W = 133  133  148  138  120  133  140  127  129  109  135  127  139  104  133
W[0] => 133
W[8] => 129
W[2] => 148
W[4] => 120

data = [131 142 134 132 107 143 121 116 122 111 134 141 117 129]
data[0]: 131
data[12]: 117
data[13]: 129
data[8]: 122
data[4]: 107

X = [125 135 139 142 137 115 126 108 150 119 140 146 140 110 137 109]
X[0] -> 125
X[-10] -> 126
X[-1] -> 109
X[2] -> 139
X[-15] -> 135

A =
[[123 129 128 125 128 114 136 138 132]
 [124 132 131 128 130 124 131 132 127]
 [131 132 127 107 131 124 149 138 139]]
A[0][0] -> 123
A[0][8] -> 132
A[:, -4] -> [114, 124, 124]
A[1][4] -> 130
A[-3][-3] -> 136
A[:, 2] -> [128, 131, 127]
A[0][4] -> 128
A[:, 1] -> [129, 132, 132]
A[2] -> [131, 132, 127, 107, 131, 124, 149, 138, 139]
A[2][6] -> 149

m =
[[113 121 127 136 129 137 128 124 139 131 133]
 [124 136 130 136 121 130 129 127 128 121 132]
 [153 150 132 122 118 114 129 138 108 112 124]
 [119 144 132 148 113 133 127 129 128 115 137]
 [108 139 132 155 115 141 127 125 140 119 142]
 [149 124 131 103 135 116 127 135 114 131 116]
 [140 138 130 125 123 120 129 131 118 120 125]
 [104 105 122 132 139 140 127 119 147 146 132]
 [122 119 125 129 132 133 128 125 135 134 129]
 [113 126 128 139 126 137 127 125 137 129 135]
 [142 125 127 113 134 120 129 130 119 132 120]
 [103 107 123 133 139 142 127 117 150 144 133]
 [130 107 123 110 143 127 127 124 131 145 120]
 [131 136 130 132 124 126 128 130 124 123 129]
 [134 110 123 110 143 124 127 126 128 142 118]
 [132 118 125 113 138 126 127 127 126 136 122]]
m[0, 0] = 113
m[11, 0] = 103
m[:, 2] = [127, 130, 132, 132, 132, 131, 130, 122, 125, 128, 127, 123, 123, 130, 123, 125]
m[15, 4] = 138
m[7, 2] = 122
m[14] = [134, 110, 123, 110, 143, 124, 127, 126, 128, 142, 118]
m[6, 10] = 125
m[1, 2] = 130
m[2, 9] = 112
m[15, 3] = 113
m[14, 2] = 123
m[13, 6] = 128
m[6, 4] = 123
m[8, 7] = 125
m[2, 6] = 129
m[:, 7] = [124, 127, 138, 129, 125, 135, 131, 119, 125, 125, 130, 117, 124, 130, 126, 127]
m[10, 2] = 127
m[12, 4] = 143
m[11, 4] = 139
m[8, 3] = 129
m[10, 0] = 142
m[5, 5] = 116
m[:, 5] = [137, 130, 114, 133, 141, 116, 120, 140, 133, 137, 120, 142, 127, 126, 124, 126]
m[:, 0] = [113, 124, 153, 119, 108, 149, 140, 104, 122, 113, 142, 103, 130, 131, 134, 132]
m[14, 0] = 134
m[4, 3] = 155
m[1, 0] = 124
m[:, 9] = [131, 121, 112, 115, 119, 131, 120, 146, 134, 129, 132, 144, 145, 123, 142, 136]
m[6, 5] = 120
m[9] = [113, 126, 128, 139, 126, 137, 127, 125, 137, 129, 135]
m[:, 10] = [133, 132, 124, 137, 142, 116, 125, 132, 129, 135, 120, 133, 120, 129, 118, 122]
m[1, 1] = 136
m[10, 9] = 132
m[3] = [119, 144, 132, 148, 113, 133, 127, 129, 128, 115, 137]
m[8, 1] = 119
m[13, 3] = 132

a = [[132, 127, 141, 121, 133, 144, 145, 126, 127, 133, 118, 130], [117, 133, 124, 113, 140, 121, 135, 144, 136, 153, 120, 129], [144, 126, 143, 132, 131, 142, 130, 132, 136, 107, 121, 131], [133, 117, 157, 132, 131, 138, 128, 111, 110, 137, 135, 126], [136, 130, 136, 125, 134, 137, 110, 151, 131, 112, 130, 118]]
a[0,0]: 132
a[:, 11]: [130, 129, 131, 126, 118]
a[3,7]: 111
a[3,9]: 137
a[1]: [117, 133, 124, 113, 140, 121, 135, 144, 136, 153, 120, 129]
a[1,1]: 133
a[:, 6]: [145, 135, 130, 128, 110]
a[1,3]: 113
a[1,11]: 129
a[4,1]: 130
a[2,1]: 126
a[3,4]: 131
a[2,11]: 131
a[:, 5]: [144, 121, 142, 138, 137]
a[:, 7]: [126, 144, 132, 111, 151]
a[4,6]: 110
a[2,9]: 107
a[0,1]: 127
a[4,7]: 151
a[:, 10]: [118, 120, 121, 135, 130]
a[2]: [144, 126, 143, 132, 131, 142, 130, 132, 136, 107, 121, 131]
a[:, 0]: [132, 117, 144, 133, 136]
a[:, 3]: [121, 113, 132, 132, 125]
a[3,5]: 138
a[4,0]: 136
a[4,2]: 136
